These are the activations of a small neural network, seen along a few directions. Each row is one input.
Each table varies a few parts of the input and shows all the possible inputs, shuffled.
A made-up example of a description, with smaller parts first: values(2) and (point or ring(11) or (line(4) and ring(8))).
Shared parts are said once, and a part with two or three values counts as separate values.

Other details of the inputs vary at random and push rows far along two fixed directions, the same in every table; ignore that.
To show where, the next rows are all for the same input, with only those details redrawn:
[-13  -5  34   8  -7  37 -15  -9 -13  -5  -1 -31 -14]
[-12  -3  34   5  -5  35 -13  -8 -15  -2  -1 -30 -13]
[ 20 -36 -27  21 -11 -36  12 -14   6   1 -33   6  -7]
[ 21  17 -67 -17  19 -61  46  48 -10  11 -21  59  32]
[-13  -5  35   7  -6  36 -13  -8 -13  -6  -1 -31 -12]
[-12  -4  33   5  -4  36 -14  -8 -16  -2   0 -31 -14]
[-11  -7  36   7  -6  37 -14 -10 -13  -3  -1 -32 -14]
[ 20 -37 -26  22 -12 -34   9 -16   7   0 -33   6  -9]

Table:
r1: [ 29 -23 -43  28 -12 -28   9 -19  24  -4 -14   6  -6]
r2: [ 28 -26 -34  31  -7 -29   4 -11  29  -4  -6  10 -11]
r3: [ -3   3  24   8 -14  38 -22 -23   0  -7  27 -29  -2]
r4: [  -7  -29   -6 -124   45  -84  -42  -73   80   -3  -58   20  -39]
r5: [-19  50   0 -36  18  -7  20  54 -30   9  23  37  32]
r6: [ 29 -29 -30  26 -15 -35  -1 -20  25  -7   3  19  -1]
r7: [ -2   4  27  16   1  37 -19  -6   7 -12  25 -28 -17]
r8: [-28  -9  43  10 -11  32 -18 -16  -6   0   9 -17 -10]
r9: [-11  -7  35   5  -5  36 -13  -9 -15  -2  -1 -32 -13]
r10: [-12  47  -2 -34  15   2  14  44 -34   9  18  28  37]
r11: [ 31 -25 -35  27 -10 -35   8 -12  32  -4  -2  16  -5]
r12: [ 20 -34 -26  19 -16 -38  12 -17  11   3 -27   7  -1]
r13: [-22  -9  39   8  -5  32 -11  -1  -6  -2   4 -26 -20]
r14: [ -1  59 -15 -26  18  12  19  42 -11   5  33  16  31]
r15: [ 21 -21 -39  28 -16 -29   3 -30  24   1 -10  14   8]
r16: [-18  49  -4 -34  29  -1  28  64 -28   7  16  31  22]
r17: [-18  -5  43   7  -9  27 -10  -5  -7  -2   9 -26 -16]
r18: [-14  52  -9 -32  23   6  21  58 -30  12  11  22  31]
r19: [ -3  65 -24 -27  25  11  20  52 -14   9  29  21  31]
r20: [ 21 -27 -32  31 -11 -31  -1 -25  30  -4  -2  20  -1]
r21: [-19  -4  38   7 -10  34 -18 -21 -13   2   3 -23   0]
- Describe the family of inputs behind these rows. => point or (line(4) and line(5))
- Change only the line(4) part in r11. List by row number the other rows that result. => r12, r14, r17
- Change only the line(4) part in r20. List by row number the other rows that result. => r8, r15, r21

Table:
r22: [-19  63   0 -36  31  32  21  60 -43  12   5   3  26]
r23: [-14  31 -32 -47  26 -49  26  32 -15  16 -10  62  40]
r24: [-42  53  69 -36  28  87 -34  15  -8  -4  46 -41 -14]
r25: [ 23 -76  -6  76 -50 -26   5 -35  -2  -3 -25 -10 -15]
r26: [ 20  20 -51 -12  14 -32  32  31  -3   7 -18  21  17]
r27: [ 31 -65 -27  83 -42 -21  -5 -55  36  -7  -8  -4 -15]
r28: [ 12 -11 -13 -23  -1 -33 -16 -30  29  -5   4  20   0]
r29: [ 20  46 -54 -45  39 -50  28  51  17   1  12  52  20]
r30: [  3 -42  -6  -9 -14 -52   4 -23   3   3 -35  22   2]
r31: [-25  56  69   5  -1 102 -29  19 -26 -12  79 -40   7]
r32: [ 32 -71 -37  78 -46 -38   9 -42  22  -5 -21   2 -12]
r33: [ -4  48 -32 -46  36 -28  31  60  -5  10   4  43  20]
r34: [-45 -19 102  -4 -21  80 -63 -67   1 -11  19 -70 -36]
r35: [ 54 -73 -39  47 -28 -35 -14 -68  50 -16 -38 -31 -38]
r36: [ 16 -25 -38  51 -22 -32  25   8  -7   8 -14  30  14]
r37: [-24  13  74   7  -3 106 -48 -33  -4 -10  25 -86 -32]
r38: [-15  42 -22 -40  36 -21  29  58 -19  11  -7  39  20]
r39: [-31  55  57 -36  19  73  -1  49 -57   3  18 -38   7]
r40: [  5 -85  35  35 -30  -7 -22 -57  17 -11 -46 -44 -56]
r41: [  1  41 -50 -49  29 -55  22  28  13  13   7  70  43]
- The inputs of r28 and r34 match in every part but one. If r31 is changed in the same way as r28 into r34, which row does it become? => r32
- Describe the family of inputs behind these rows. => line(4) and line(5)
- Change only the line(5) part in r29. List by row number the other rows that result. => r24, r33, r38, r40
- Change only the line(4) part in r30. List by row number the other rows that result. => r25, r39, r40
